A small network was trained on made-up records. Each row is its average activation on records with the value named, seen along a few directions.
Values that are neighbours, or in one group, have similar rows; names and order tell nothing.
In the rows, 500 means zero.
Random noise pushes rows far along 5 fixed directions. That doesn't count. These rows show it; they differ only by the noise:
425, 578, 410, 478, 413, 591, 406, 384, 459, 610, 414, 479, 562, 432, 496, 399, 398, 476
565, 479, 540, 436, 438, 519, 475, 490, 451, 472, 481, 543, 536, 482, 517, 532, 457, 415
425, 536, 516, 399, 551, 541, 483, 384, 505, 609, 452, 520, 457, 525, 533, 469, 405, 531
548, 540, 707, 375, 585, 552, 600, 599, 536, 383, 599, 492, 547, 384, 334, 767, 474, 326
475, 462, 492, 407, 365, 556, 391, 365, 422, 652, 363, 535, 465, 575, 619, 305, 414, 597
344, 646, 183, 582, 560, 497, 391, 294, 544, 647, 422, 499, 554, 478, 563, 346, 384, 423
420, 547, 556, 413, 428, 591, 441, 472, 541, 609, 432, 438, 523, 482, 422, 386, 454, 471


H, 24 values:
h18: 611, 446, 268, 598, 548, 268, 565, 441, 505, 406, 494, 545, 535, 578, 682, 443, 582, 495
h19: 327, 493, 747, 384, 715, 587, 646, 540, 637, 592, 546, 323, 449, 580, 328, 559, 531, 677
h22: 423, 472, 612, 520, 542, 535, 430, 537, 637, 531, 487, 360, 497, 510, 417, 453, 513, 635
h6: 373, 687, 471, 503, 885, 466, 680, 482, 582, 475, 690, 556, 380, 539, 465, 738, 402, 537
h21: 476, 388, 573, 342, 728, 359, 608, 498, 650, 510, 595, 543, 416, 728, 613, 457, 612, 609
h14: 466, 511, 552, 476, 564, 468, 542, 526, 592, 512, 425, 473, 490, 441, 477, 478, 535, 605
h15: 611, 481, 412, 569, 380, 458, 554, 532, 400, 449, 497, 627, 495, 379, 558, 590, 532, 527
h12: 601, 510, 498, 558, 496, 354, 608, 488, 478, 429, 561, 592, 480, 519, 484, 541, 540, 486
h7: 574, 523, 638, 498, 467, 463, 534, 508, 521, 516, 420, 469, 475, 479, 452, 491, 537, 459
h2: 574, 482, 632, 436, 606, 423, 675, 622, 585, 449, 524, 461, 417, 473, 419, 663, 625, 382
h3: 399, 597, 512, 631, 564, 584, 460, 487, 535, 560, 506, 368, 567, 395, 334, 525, 420, 423
h13: 563, 490, 586, 429, 408, 493, 520, 575, 479, 456, 609, 564, 553, 486, 408, 534, 516, 471
h1: 430, 577, 285, 571, 487, 568, 480, 412, 493, 494, 583, 578, 548, 304, 436, 576, 463, 484
h16: 594, 401, 539, 618, 383, 457, 472, 675, 542, 420, 580, 505, 510, 536, 441, 571, 626, 423
h8: 323, 653, 415, 617, 570, 522, 508, 595, 595, 462, 603, 454, 468, 436, 362, 542, 547, 442
h23: 456, 476, 579, 470, 543, 517, 485, 572, 487, 515, 467, 427, 370, 617, 524, 451, 596, 483
h24: 253, 652, 265, 665, 765, 487, 514, 330, 604, 730, 541, 478, 433, 560, 473, 414, 363, 631
h5: 383, 561, 352, 510, 613, 499, 460, 438, 531, 543, 477, 419, 484, 646, 566, 309, 535, 656
h9: 498, 522, 449, 498, 530, 475, 474, 422, 488, 499, 477, 557, 530, 482, 527, 502, 435, 418
h17: 444, 481, 467, 492, 513, 494, 473, 570, 706, 534, 530, 390, 519, 534, 380, 348, 685, 291
h20: 574, 391, 714, 312, 597, 467, 586, 599, 580, 348, 580, 539, 453, 500, 482, 663, 512, 539
h11: 463, 616, 536, 592, 467, 582, 462, 640, 560, 459, 489, 375, 577, 442, 383, 455, 493, 322
h10: 605, 368, 567, 473, 436, 493, 473, 560, 367, 378, 488, 577, 468, 546, 711, 542, 463, 640
h4: 562, 459, 523, 613, 389, 548, 456, 641, 510, 453, 492, 378, 599, 455, 371, 582, 598, 293
A value of H combines one of 6 hidden first parts with one of 4 second parts; all combinations occur once.
Q: h11 and h9 share the first part; h11 and h10 share the second. Which value has the first part of h10 and the second part of h9?
A: h20
Q: h23 and h17 share the first part; h23 and h6 share the second. Which value has the first part of h6 and the second part of h17?
A: h13
Q: h22 and h14 share the first part; h22 and h16 share the second. Which value has the first part of h16 and the second part of h14?
A: h15
Q: h18 and h19 share the first part; h18 and h12 share the second. Which value has the first part of h12 and the second part of h19?
A: h24
Q: h4 and h2 share the first part; h4 and h3 share the second. Which value has the first part of h3 and the second part of h2?
A: h7
